These are the activations of a small neural network, seen along a few directions. Each row is one input.
In each table, some parts of the input vary, and every possible input appears once, in random order.
Descriptions start from the smaller parts, as in this example, which fits no table here: one of 4 places along a line, together with either a single point or one of 9 places around a ring or (one of 3 separate values, together with one of 5 places around a ring).
Shared parts are said once, and a part with two or three values counts as separate values.
(in the rows, 128 means zero)

Other details of the inputs vary at random and push rows far along two fixed directions, the same in every table; ignore that.

A family of inputs:
x1: [131  81 162  91 141  96 107 159 114 109 107 135 124 148]
x2: [146 114 141  91 175 113  75 171 116 114 125 134 118 126]
x3: [ 88 156  90 196 127 199 159  74 160 101 115 151 126 172]
x4: [ 89 153  79 191 119 189 153  63 151  94 108 152 129 178]
x5: [107 101 145 109 137 100  90 184 105 119 115 156 125 155]
x6: [104  81 126  99 144  94  96 185 141 147  96 140 145 140]
x7: [142 191 144 104  32 119 205 136  84 199 214 100 143  60]
x8: [137 144  94 190 133 185 151  44 163  98 109 125 123 168]
x9: [104 164  85 176 125 190 159  62 165  93 109 129 102 173]
x10: [151 106 146 100 140 108  70 166 108 121 108 136 109 140]
x11: [ 93  97 140 105 147  86  85 171 125 155  88 139 137 141]
x12: [150  85 160 115 145  95  89 161 111 108 105 131 118 128]
x13: [131 167 150 128  37 107 217 135  79 200 221 116 179  71]
x14: [129  88 161  98 139  90 109 165 116  99  98 143 117 131]
x15: [160 182 140 118  67 104 206 122  85 181 226  99 156  20]
x16: [130 146  97 199 127 180 159  49 162  89 107 131 111 139]
x17: [ 90 158  79 173 136 177 154  49 186 128  81 113 114 159]
x18: [141 193 159 109  38 128 207 145 101 202 227 102 143  54]
x19: [ 90 139  94 204 120 174 175  60 155  84 107 154 134 155]
x20: [165 166 156 126  44 115 203 121  86 203 222  92 150  47]
x21: [123 143  65 181 138 188 145  61 197 129  96 108 118 147]
x22: [149 108 161 105 149 117  70 174 126 122 118 138 108 136]
x23: [ 88 156  95 196 125 197 155  73 168  98 121 153 129 171]
x24: [128 106 158  90 145 114  94 180 120 117 109 140 109 146]
x25: [145 115 146  90 173 112  71 169 124 111 130 136 121 126]
x26: [128  84 161  99 139  91 108 165 113 100 101 134 122 138]
x27: [147 108 148 105 145 106  73 172 113 122 113 133 101 141]
x28: [143 116 132  90 170 102  73 166 111 112 125 131 114 130]
x29: [125 148  81 186 155 178 156  42 159  76 118 121 129 139]
x30: [153 179 108 101  76 112 192 134 120 223 215  76 164  27]
x31: [125 168  66 172 153 191 135  46 157  86 117 127 118 154]
x32: [134 104 142 102 155  93  68 159 133 158  86 116 113 126]
x33: [155  97 142  90 171  93  86 151 111 109 122 130 139 135]
x34: [137  89 159  89 141  94 105 161 115 112 106 136 130 155]
x35: [101 142  66 166 132 184 164  64 200 121  91 113 122 158]
x36: [142 196 122 107  78 104 183 119 105 232 207  75 156  27]
x37: [110  78 158 119 137  89 106 173 103 105 107 154 142 142]
x38: [150 107 156 106 151 118  74 176 118 125 113 136 105 137]
x39: [148  89 145  92 172  95  88 149 110 106 124 130 133 127]
x40: [112  74 158 110 139  93 104 166 104 113 113 155 144 152]
Description of these inputs: one of 4 places along a line, together with either one of 2 separate values or one of 8 places along a line.
Q: The inputs of x19 and x14 match in every part but the place on the line of 4. If x23 is changed in the same way as x19 into x14, which row does it become?
A: x18
Q: Change only the choice among 2 separate values in x32. List by row number the other rows that result.
A: x21
Q: Change only the place on the line of 4 in x36. List by row number the other rows that result.
A: x11, x17, x32
Q: A walk changes only the place on the line of 8. It starts at x22 and steps to x38. List the rest of the walk in order.
A: x27, x10, x8, x20, x12, x16

A family of inputs:
x41: [143 101 123 121 186 144  71 133 136  84  96 141 112 160]
x42: [147  92 136 110 154 111  95 139 132 124 105 115 129 125]
x43: [111  87 128 139 164 125  83 143 152 112  69 133 114 169]
x44: [136 118 153 108 138 113  90 143 123 130 107 131 108 150]
x45: [130  94 112 122 190 131  75 135 152  85 103 146 132 163]
x46: [172 149 156 105  95 106 142 148  97 178 181 103 143  66]
x47: [150 150 142  92 102 110 150 157 100 170 194 109 159  73]
x48: [ 97 162  87 182 110 176 187  75 164 148 130 120 141 137]
x49: [ 97 181  83 172 116 194 174  48 165 117 138 124 126 161]
x50: [134  89 148 125 153 143 100 145 132  60  94 156  99 181]
x51: [128 106 119 101 161  97 110 144 133 118 104 124 127 129]
x52: [151 119 136 113 156 104  90 142 124 113 109 124 109 126]
x53: [127  99 154 103 130 121 124 162 126  87 123 147 126 156]
x54: [149 105 176  99  78  94 161 165 103 146 154 115 130  99]
x55: [102 165  77 171  96 173 183  67 156 145 126 122 139 144]
x56: [100 160 107 175 103 151 184  78 115 114 165 142 160 124]
x57: [137 169  76 193 135 202 162  46 162 109 151 124 125 134]
x58: [150 126 143  96 111  82 135 154 105 162 152  98 129  76]
x59: [130 154  93 153 118 161 180  73 151 144 146 108 150 111]
x60: [136 124 147  99  83  91 131 167 100 183 145 111 136  99]
x61: [129 119 132 111 133 125  87 162 112 126 115 143 113 152]
x62: [108 115 135 115 149 121  98 171 131 127 119 141 133 149]
x63: [119  74 140 118 153 126 118 139 150  73  75 150 119 181]
x64: [114  94 135 146 169 124  87 130 105  68  97 168 124 169]
x65: [138 137 162 112  93 100 123 176 109 175 153 129 128  82]
x66: [114 118 125 104 135 119  94 163 123 125 115 143 131 156]
x67: [118  85 149 134 135  91 112 136 100 108 107 143 142 134]
x68: [141  77 119 132 181 121  77 124 154  98  82 129 122 153]
x69: [138  91 123 109 164 106 104 144 139 127 114 130 143 129]
x70: [144 154 162 120  81 105 146 169  99 194 175 112 137  81]
x71: [156 161 141  98 101 103 148 156  88 164 192 108 126  67]
x72: [126 145 149  87  83  94 166 151 103 194 171 109 146  91]
x73: [105 173  75 167 126 179 188  39 167 116 116 112 129 131]
x74: [116 176 107 174 103 179 167  99 137 147 158 123 124 125]
x75: [145 147 150  92  89  92 158 142  99 177 163  92 133  61]
x76: [136 127 138  98 158 120  93 146 114 106 115 131 106 129]
x77: [ 95 103 119 127 168 136  80 153 156  95  86 160 121 165]
x78: [137 142 158  96  75  94 156 147 100 193 169  98 133  85]
x79: [113 181  67 175 132 183 175  50 164 102 143 116 128 135]
x80: [141 161 158  93  83 112 148 157  87 181 189 115 125  91]
x81: [107  89 140 125 144  90 122 140 104 109 109 153 154 139]
x82: [118 115 139 120 142 127  90 169 127 124 116 151 112 132]
x83: [113 162 100 216 110 176 177  35 134  96 130 141 137 143]
x84: [114  96 139 122 134 109  98 158 140 136  96 134 120 126]
x85: [161 104 140 122 158 113  84 142 130 121 119 130 125 127]
x86: [ 92 161  84 179 104 175 185  74 171 143 127 129 138 123]
x87: [113 114 118 105 183 129  84 131 143  77  84 140 115 163]
x88: [129 106 127 131 152 130  70 139 138 105  72 146 106 179]
x89: [163 137 182 108  62 105 172 160  93 155 180 119 129  87]
x90: [128 186  91 181 121 187 169  36 159 110 121 112 110 129]
Q: The inputs of x71 and x58 match in every part but one. If x50 is changed in the same way as x71 into x58, which row does it become?
A: x54
Q: The inputs of x49 and x44 match in every part but one. If x45 is changed in the same way as x49 into x44, which row does it become?
A: x85
Q: Describe the family of inputs behind these rows.
A: one of 5 places around a ring, together with either one of 2 separate values or one of 8 places along a line
Q: Change only the choice among 2 separate values in x56. List by row number the other rows that result.
A: x53
Q: Change only the choice among 2 separate values in x50. List by row number the other rows that result.
A: x64
Q: Change only the place on the line of 8 in x72. List by row number the other rows that result.
A: x48, x51, x55, x59, x69, x73, x86
Q: Change only the place on the ring of 5 in x74. List by row number the other rows that result.
A: x43, x48, x62, x70
